[0.57, -1.26, -1.50, 1.30, -0.38]
-1.50
[-11.026, 10.986, -4.351, -14.172]
-4.351
[0.03, -0.09, 0.10, -0.11]
0.10
[1.1, -13.6, -0.2, 10.0, 13.4, 4.8]
-0.2
[0.43, 1.22, -0.12, -1.16, -0.79]
-0.12
[128.205, 158.147, -128.085, 170.629, -161.623, -10.402]
-128.085
[-56.523, -125.195, -79.177, -182.748, 173.023, -109.077, 193.175]
-79.177
[-0.65, 1.07, -1.27, -0.22]
-1.27
[-124.08, -164.98, 123.22, -179.06]
123.22
[-186.23, 4.07, -65.51, 128.91, -32.67, 112.29]
-65.51
---
array([  9,   9, -30, -23, -56,  18]) --> -30

array([[-15,  27,  12,   7,   6, -23,  -9],
       [ 13, -36,  25,  -2,   3, -22,  22],
       [-52,  65,   9,  -8,   6,  24, -20]]) --> 9

array([[ 10,  32, -30,  46, -26,  34],
       [ 46,  44,  59,   2, -49,  23]]) --> 59

array([ 68,  40,  39, -14,  -9]) --> 39

array([ 28, -23,  32, -30,  56,  -4]) --> 32

array([[-30, -27, -57,   0, -35],
       [-29, -32, -63,  -4, -39],
       [ 21,  21,  45,   1,  33]]) --> 45

array([[ 34,  19,  53,  68, -13,  15],
       [ -8,   4,  39,   7,  48, -42],
       [ 64,  -8, -40, -22,  22, -49]]) --> -40

array([  9, -30, -30,  33, -62,  27]) --> -30
---
Q: [-945  563 -854 -841  451]
A: -854

Q: [4089 6967 9746 8325 1987 5501]
A: 4089

Q:
[[5 5 3 2 5]
 [6 3 1 6 3]
 [4 7 3 5 6]]
A: 2

Q: [254  57  60  50 234  69  63]
A: 57

Q: [6448 8473 6962 1242]
A: 6448

Q:
[[ 548  -22  329  170   19  196]
 [-131  356 -596  192 -297 -214]
 [-305  -30 -118  335  155   71]]
A: -305

Q:
[[-671  187  208 -831  651   21 -105]
 [ -65  187   13   21 -164 -324 -105]
 [ 138 -502 -764 -150 -978 -669 -105]]
A: -831
---
47,35,-47,-38,56,-61
-56,-23,54,59,-29,32
-14,-15,14,-2,-15,35
-> -23

15,0,15,28
-15,38,56,-34
22,-35,-18,18
-> 38

-13,48,6,63,56
-15,-38,64,-22,-59
-36,38,25,29,-60
-> -38

57,24,-48,-10,-61,-15
-17,37,55,-35,25,31
-58,47,2,-38,25,-44
-> 37

-2,6,6,-58
2,-2,2,16
7,-4,-14,-24
-> -2

22,-13,-16,-24,-57
-25,-52,-3,29,9
15,48,51,47,-28
-> -52

-33,44,-22,0,-38
-5,12,-37,-10,18
62,26,-6,-17,-54
-> 12

-15,10,0,-1,19,55
-16,8,0,1,23,61
-19,-1,0,17,52,-6
-> 8

-55,19,-22,-31,7,24
-10,-25,-21,56,-29,-23
-57,20,-19,-18,2,28
-> -25
---
[ 16  -3 -65 -55]: -65

[[-10 -10  17 -24 -18  68]
 [-41 -17  12 -14 -17  60]
 [ 52   1   1 -31 -26  -1]]: -26

[ 1 -1  0  0 -3 48]: -3

[[-26  25 -14   7  64  21]
 [-46  16  19 -25  16  54]
 [-27  55 -48   1 -34  19]]: -34

[ 38 -14 -31 -23 -36  54   1]: 54

[[ 13  55  27  16 -23  -2  13]
 [ 17 -18  39  28 -23   1  16]]: 1
---
1  7  5  3
4  5  5  5
-> 4

650  676  786  329  517  711
194  818  666  778  618  819
978  838  597  357  471  895
-> 194

 584   534   554   526   521
-726  -726   387  -623  -920
-> -726

764  677  696  631
925  594  224  771
856  914  699  827
-> 925

2175  2330  6997  2090
7072  7241  8827  7247
-> 7072

166  149   33  210   10
 72  172  139   94  210
-> 72

4  4  4  4  4
3  3  2  7  4
-> 3

 491   336    90   153   384
-184  -442  -400   536    44
-461  -515  -110     3  -317
-> -184

-384   489    84    36   439
-157  -767   854   744  -569
-537    75   -96  -184   763
-> -157
---
[[-54  22 -34 -26  15  -3]
 [-13 -20 -27  12  21  13]
 [ 25 -24  18 -31  20  38]] out 21

[[ -2  56  12   6  -4]
 [-15 -35 -24  13  -8]] out 6

[[-47  27 -55 -15]
 [-48  -8 -28   9]
 [-34 -27  17   3]] out -28

[[-34  21   0 -12]
 [ 50  31 -16   0]] out 0

[[-10   4 -42  -5]
 [  1 -12  54  30]] out -42

[[-45 -11 -10  40]
 [-38 -63  11  18]
 [-40 -23 -20  27]] out 11

[[ -2 -10  16   6  23   2   1]
 [ 50  53 -30 -15  -3  16   0]] out 2

[[-22  10 -19  39  15 -27]
 [ 23 -19  42 -11 -16 -68]
 [ -3 -30 -10  34  44   8]] out -16
---
[599 994 712 147 667 211 648] gives 648
[  8  40 -35   3  -9] gives -9
[583 448 227 757] gives 757
[78 21  2 85] gives 85
[ 32 -12  19 -25 -15] gives -15
[8206 3095 8857 2150] gives 2150
---
[[-35  50 -39 -45  44]
 [-27  18  32   4  45]] | -27

[[-63 -20   5  34]
 [-15  12  -3 -29]
 [ 40  22  13 -44]] | -15

[[ 31 -51  -9  17]
 [-35 -14   7   5]] | -35

[[ 11  14   1  28 -50   6]
 [ 12  20 -18   7 -47 -18]
 [ -7  22   5  -6 -12 -12]] | 12

[[-49  20  11 -14 -15]
 [ 38  22   3 -18   9]] | 38

[[  1  30   8  16  -6 -11 -14]
 [-24 -27 -10 -49  45  37  40]
 [  1 -16 -27  23  -8  -7   6]] | -24

[[-35   7 -24  -6 -16  53]
 [ -5   4  12  -9  -8  12]
 [  4   2 -18   6  -8 -12]] | -5

[[ 33 -19   4 -45 -60 -17]
 [-25  26 -26 -45  -1   4]
 [-17 -22  20 -36  68  -5]] | -25
